These are the activations of a small neural network, seen along a few directions. Each row is one input.
Each table varies a few parts of the input and shows all the possible inputs, shuffled.
Descriptions start from the smaller parts, as in this example, which fits no table here: line(6) and (point or ring(9) or (values(2) and ring(5))).
Shared parts are said once, and a part with two or three values counts as separate values.
(in the rows, 128 means zero)

Other details of the inputs vary at random and push rows far along two fixed directions, the same in every table; ignore that.

A family of inputs:
x1: [ 92 111 105 174 127 101 143  76 110 182 180 117 128 127 135]
x2: [135 139 164  87 125 148 149 177 144  81  96  93 171 144 123]
x3: [132 120 120 117 124 141 122 152 144 146 125 164 102 121 114]
x4: [144 129 113 127 121 143 123 147 146 132 126 169 104 111 121]
x5: [135 125 108 108 119 143 133 126 132 130 123 155  94 139 101]
x6: [117 123 116 121 144 136 125 151 123 145 109 151  93 127 115]
x7: [111 122 113 172 126  88 120  66 113 166 188 123 127 126 144]
x8: [ 95  99 103 175 121 100 141  64 108 176 175 111 122 129 127]
x9: [139 136 114 110 128 136 104 118 117 122 120 154  92 137 118]
x10: [115 134 104 114 150 142 131 154 116 141 123 148  98 134 121]
x11: [164 142 162  98 112 152 130 144 131  68  83  99 169 140 122]
x12: [116 141 105 109 155 137 118 145 115 136 121 146  95 131 134]
x13: [136 129 127 119 132 135  94 143 129 138 122 165 100 120 133]
x14: [119 143 109 107 139 144 117 129 116 139 116 152  97 134 130]
x15: [128 110 115 192 134  79 128  80 125 162 177 127 128 110 136]
x16: [155 131 120 131 131 140 106 143 134 134 123 170 107 114 126]
x17: [103  94 195 169 104  78 168  99 143 116 152  20 237 125 145]
x18: [148 149 157  97 122 150 150 173 146  65  95  95 175 136 130]
x19: [122 132 108 106 134 145 115 119 114 132 109 146  90 136 122]
x20: [124 135 177  90 135 144 126 170 130  87  67  88 162 133 138]
x21: [162 154 166  98 116 154 132 154 134  72  88 103 177 140 130]
x22: [ 93  94 115 181 126 101 129  94 120 190 174 122 128 111 140]
x23: [132 136 110 109 124 143 135 135 135 136 129 160 101 138 109]
x24: [108 108 122 182 136  74 115  78 118 167 178 121 121 115 143]
x25: [105 115 196 165 115  77 147  93 123  99 163   5 249 131 171]
x26: [142 132 110 128 132 130 132 144 142 124 120 163  98 118 114]
x27: [160 152 163 100 131 146 133 170 135  67  93  96 177 137 135]
x28: [144 146 103 119 121 144 136 131 136 123 129 164 103 129 116]
x29: [147 134 100 118 116 144 134 122 133 117 123 159  97 129 108]
x30: [119 125 120 116 138 143 104 146 125 149 112 156  97 118 137]
Each input here is: line(5) and ring(6).
The inputs of x6 and x8 match in every part but the line(5) part. If x15 is changed in the same way as x6 into x8, which row does it become? -> x11
Start at x29 and move only the line(5) part, one step at a time. The first step leads to x28. Which rows follow, in order? -> x18, x26, x4
Which other rows does x12 become when the ring(6) part takes its other values? List them by row number. -> x2, x10, x18, x25, x27
Start at x4 and move only the ring(6) part, one step at a time. The first step leads to x3. Which rows follow, in order? -> x22, x30, x13, x16

A family of inputs:
x31: [160 137 145  97 121 169 123 191 149  98  91 148 140 123 119]
x32: [142 136 107 107 121 146 136 113 124 123 125 147 108 146 102]
x33: [114 117  84 162 124  95 139  80 125 158 182 150  85 127 113]
x34: [167 159 139  79 126 168 112 150 120  79  79 136 132 145 123]
x35: [109 125 118 118 127 152 129 137 116 144  99 149 107 124 121]
x36: [ 85 109  78 162 156  99 125  93 112 189 183 135  86 125 143]
x37: [162 130 132 118 125 149 104 151 135 108 101 152 118 116 125]
x38: [ 99 101 104 176 133 103 111  85 110 200 170 154  89 123 130]
x39: [152 133 126 119 136 143 129 178 144 114 116 153 123 118 119]
x40: [124 118 101 147 130 104 141 102 140 155 153 152  94 122 115]
x41: [133 138 162  86 144 158 115 191 127  99  62 131 123 144 117]
x42: [103 125 100 126 129 143 131 115 110 161 130 135 100 131 126]
x43: [124 139 155  66 137 166 107 180 126 103  77 132 127 132 136]
x44: [151 148 128  85 129 151 143 148 128  87  95 129 124 153 101]
x45: [109 128 119 121 145 138 135 147 117 135  99 140 108 125 120]
x46: [137 111  93 183 141  93 113  94 124 163 172 156  94 104 131]
x47: [130 138 108 134 118 135 126 127 132 137 153 157 113 126 127]
x48: [102 123 117 124 158 116 113 133 118 152 140 142  97 120 140]
x49: [120 130 178 146 107 108 158 127 138  88 145  49 221 132 150]
x50: [120 109 189 140  90 110 163 101 149 102 127  43 221 130 140]
x51: [118 126 137 109 136 130  93 141 118 150 116 149 104 130 127]
x52: [116 128 136 115 152 116 100 150 120 144 117 142 102 130 126]
x53: [139 139 121 123 125 142 127 146 147 139 129 162 118 119 129]
x54: [145 151 110 117 141 137 136 143 125 121 133 147 119 139 120]
x55: [145 143 120 119 119 140 107 123 124 111 121 150 110 127 129]
x56: [149 144 202 110 116 128 146 134 125  46  90  27 238 147 149]
x57: [ 87 115  76 169 147 102 138  85 105 192 175 135  83 123 130]
x58: [162 151 152  87 123 161 108 163 142  87  70 144 130 125 131]
x59: [ 71  87 155 183 112  83 150  61 116 159 187  22 214 128 174]
x60: [141 136 115 142 141 113 116 117 133 135 131 152 102 115 135]
x61: [140 142 103 130 128 138 131 119 122 142 150 154 118 136 122]
x62: [140 107 111 137 115 130 131 122 140 141 136 152 106 121 107]
x63: [ 98  96 155 186  86  78 162  49 130 133 190  44 205 128 143]
x64: [138 141 110 137 133 118 114 116 121 119 138 148 101 125 131]
x65: [154 124 138 100 125 147 137 170 146  93  91 136 124 130 103]
x66: [122 125 184 151 114 102 160 130 149 103 138  52 225 121 155]
The inputs of x65 and x62 match in every part but one. If x54 is changed in the same way as x65 into x62, which row does it become? -> x61
Describe the family of inputs behind these rows. -> values(2) and (ring(6) or (values(3) and line(4)))
Which other rows does x53 become when the values(3) part takes its other values? List them by row number. -> x50, x58
Which other rows does x32 become when the values(2) part takes its other values? List them by row number. -> x44
